These are the activations of a small neural network, seen along a few directions. Each row is one input.
Each table varies a few parts of the input and shows all the possible inputs, shuffled.
A made-up example of a description, with smaller parts first: one of 4 places along a line, together with either a single point or (one of 2 separate values, together with one of 5 places around a ring) or one of 11 places around a ring.
Shared parts are said once, and a part with two or three values counts as separate values.
(in the rows, 128 means zero)

Other details of the inputs vary at random and push rows far along three fixed directions, the same in every table; ignore that.

A family of inputs:
x1: [132 128 145 119 133 122 124 129 125 129 139]
x2: [147 140 144 122  93 102 126 106 135 109 136]
x3: [143 158 109 148  87 144 126 127 119 119 105]
x4: [140 141 101 161 104 151 135 101 123 123  93]
x5: [118 125 140 122 149 127 126 148 128 143 143]
x6: [141 115 142 129 128 114 130  87 134 119 127]
x7: [156 124 143 107 105 120 116 116 129 114 143]
x8: [108 141 102 146 140 172 123 177 109 142 102]
x9: [147 125 134  95 117 130 107 158 122 118 152]
x10: [107 110 127 123 157 127 132 152 136 140 138]
x11: [111 144  99 171 137 157 141 131 115 144  91]
x12: [151 145 109 134  82 169 116 143 121 123 111]
x13: [111 127 130 138 153 112 136 128 128 138 134]
x14: [ 95 103 129 139 174 126 144 130 140 148 131]
x15: [133 113 145 136 131 112 142  77 148 131 127]
x16: [125 115 130 114 147 128 118 146 125 127 137]
x17: [ 95 113 114 109 151 130 132 124 124 136 135]
x18: [149 134 147 128 111 102 136  87 128 111 126]
x19: [106 142 107 156 136 168 133 154 125 153  99]
x20: [133 122 131 101 131 129 116 159 135 128 147]
x21: [136 122 133 101 126 126 116 155 135 126 146]
x22: [130 118 130 107 140 129 114 155 123 123 140]
x23: [143 133 148 114 117 119 120 125 126 121 140]
x24: [120 132 125 118 151 118 124 162 119 132 139]
x25: [107 124 136 122 151 121 131 156 133 139 138]
x26: [120 118 117 108 155 132 119 175 117 129 141]
x27: [122 146 114 153 117 159 132 135 128 142  99]
x28: [118 106 142 145 157 124 144  87 141 144 132]
x29: [120 113 133 131 118 108 149  35 138 124 116]
x30: [146 128 124 104 122 115 114 148 124 114 144]
x31: [137 120 129 128 134 110 131 107 130 122 131]
x32: [131 133 142 111 128 119 122 144 134 131 140]
x33: [137 139 133 115 119 108 122 138 126 118 143]
x34: [141 122 135 104 121 129 115 149 129 126 149]
x35: [153 141 138 112 105 103 121 123 124 109 137]
x36: [126 125 143 123 140 117 127 125 126 127 131]
x37: [123 117 130 111 135 124 125 152 136 127 142]
x38: [136 142 106 154  89 153 131 114 129 119 102]
x39: [144 131 147 137 116 101 141  75 130 115 121]
x40: [125 114 137 139 130 107 139  89 142 125 132]
x41: [115 108 131 129 162 127 129 127 128 135 130]
x42: [110 127 135 132 144 113 133 133 132 133 138]
x43: [132 137 107 148  98 158 132 129 130 127 101]
x44: [ 78 107 107 118 173 138 137 134 122 149 130]
x45: [140 117 135 142 130 103 141  69 137 121 123]
x46: [130 110 143 138 141 121 137  84 135 133 131]
x47: [114 106 142 148 162 117 151  74 151 143 126]
x48: [127 123 116 110 145 125 117 166 121 126 142]
x49: [142 127 121  88 125 126 105 186 115 113 150]
x50: [127 117 135 130 126 110 133 105 140 122 136]
x51: [108 138 115 169 129 153 147 117 131 145  93]
x52: [ 86 135 106 198 156 159 159  95 132 153  86]
x53: [114 120 116 122 153 127 124 158 126 133 142]
x54: [156 139 151 108  96 115 117 121 131 117 143]
x55: [108 107 131 132 168 135 133 137 133 150 140]
x56: [132 135 131 102 134 120 117 170 115 119 144]
x57: [159 158 125 135  67 153 118 125 121 119 108]
x58: [147 120 136 122 120 110 130  98 129 112 130]
x59: [153 127 140 105  93 112 122 122 139 108 140]
x60: [145 128 134 107 101 112 117 133 134 108 147]
x61: [124 117 128 137 142 111 136 103 135 129 133]
x62: [141 134 144 105 119 123 114 147 122 121 146]
x63: [ 91 140  98 171 144 163 140 151 120 151  99]
x64: [114 130 132 109 142 125 122 178 129 134 143]
x65: [126 123 151 138 137 115 138  95 136 139 132]
x66: [113 130 128 129 151 114 130 144 125 135 139]
x67: [118 134  91 152 132 171 130 155 111 136  97]
x68: [119 131 134 106 144 128 117 175 130 138 145]
x69: [121 145 106 156 125 157 136 139 112 133  96]
x70: [132 121 133 107 101 109 133  68 133 112 130]
x71: [109 107 139 162 154 108 155  60 149 134 123]
x72: [144 133 143 122 119 107 132 106 126 113 130]
x73: [107 126 133 133 148 115 133 139 131 136 137]
x74: [113 127 127 132 161 116 134 140 123 137 133]
x75: [151 162 109 135  74 142 118 142 116 113 110]
x76: [160 144 115 139  76 154 119 109 122 108  99]
x77: [113 110 133 126 160 127 134 131 140 144 136]
x78: [127 124 119 113 137 122 119 157 126 124 146]
x79: [134 152 115 140  91 152 127 145 125 125 104]
x80: [154 127 136  88 105 127 103 162 121 115 153]
x81: [128 126 121  80 105 121 114 137 121 112 146]
x82: [133 147 120 157 103 159 132 119 123 138 101]
x83: [111 121 143 136 146 112 141 117 139 139 130]
x84: [128 134 105 155 117 173 129 128 119 138 100]
x85: [162 152 107 139  65 144 120 114 124 104 107]
x86: [150 134 149 117 108 110 122 106 129 110 131]
x87: [135 140 101 135 101 176 116 167 117 137 111]
x88: [154 136 149 109 103 110 118 115 127 106 135]
x89: [135 148 115 142 104 158 122 141 115 123 100]
x90: [110 124 139 127 158 123 133 138 137 145 135]
x91: [129 120 128 129 134 112 131 114 133 124 137]
x92: [124 123 148 135 143 119 135 103 130 135 132]
x93: [143 138 135 115 119 106 123 131 123 116 138]
x94: [104 118 138 133 170 130 132 140 124 148 137]
x95: [115 111 124 129 162 124 133 132 124 134 130]
Description of these inputs: one of 5 places along a line, together with either a single point or (one of 2 separate values, together with one of 9 places around a ring).
Q: Changing only the place on the line of 5 turns x8 into x36. The same change can be made to x55. Which row results?
A: x87
Q: Changing only the place on the line of 5 turns x78 into x85. The same change can be made to x48. Which row results?
A: x30
Q: Change only the place on the line of 5 in x37. List by row number the other rows that result.
A: x10, x14, x43, x59
Q: Change only the place on the line of 5 in x92. List by row number the other rows that result.
A: x1, x23, x62, x94
Q: Change only the choice among 2 separate values in x50. List by row number the other rows that result.
A: x73

A family of inputs:
x96: [ 98  98 127 192 204 133 165  70 130 155  99]
x97: [138 132 148 102 109 124 119 156 135 135 157]
x98: [ 97 131  93 142 146 166 133 140 117 146 112]
x99: [145 145 127 125  75 117 128  86 127 114 117]
x100: [149 132 104 121  97 151 108 150 113 109 130]
x101: [152 142 101 123  81 136 120 120 123 105 118]
x102: [146 151 109 130  98 173 114 155 120 138 104]
x103: [157 134 179 159  88  93 144  15 155 112 118]
x104: [148 110 164  84 146  95 113 137 121 121 164]
x105: [134 145 131 116 132 118 119 177 119 114 137]
x106: [157 123 144 122  94 119 123  65 129 107 136]
x107: [122 151  94 139 113 144 126 168 110 125 106]
x108: [ 95 109 148 152 189 108 140 132 145 148 143]
x109: [115 156 100 122 114 155 119 186 104 134 112]
x110: [116 139 103 182 122 169 147 125 135 152  97]
x111: [143 137 117 120  89 107 123 115 127 109 128]
x112: [125  90 153  73 148  89 122 141 148 114 165]
x113: [117 120 171  82 177  81 121 170 127 125 176]
x114: [ 83  96 128 132 177 144 145 118 140 150 117]
x115: [122 119 118 143 162 138 133 134 137 146 121]
Q: What is each input in this table made of?
A: one of 2 separate values, together with either a single point or one of 9 places around a ring
Q: Changing only the choice among 2 separate values turns x107 into x109. The same change can be made to x108. Which row results?
A: x103
Q: Change only the choice among 2 separate values in x105. List by row number the other rows that result.
A: x113
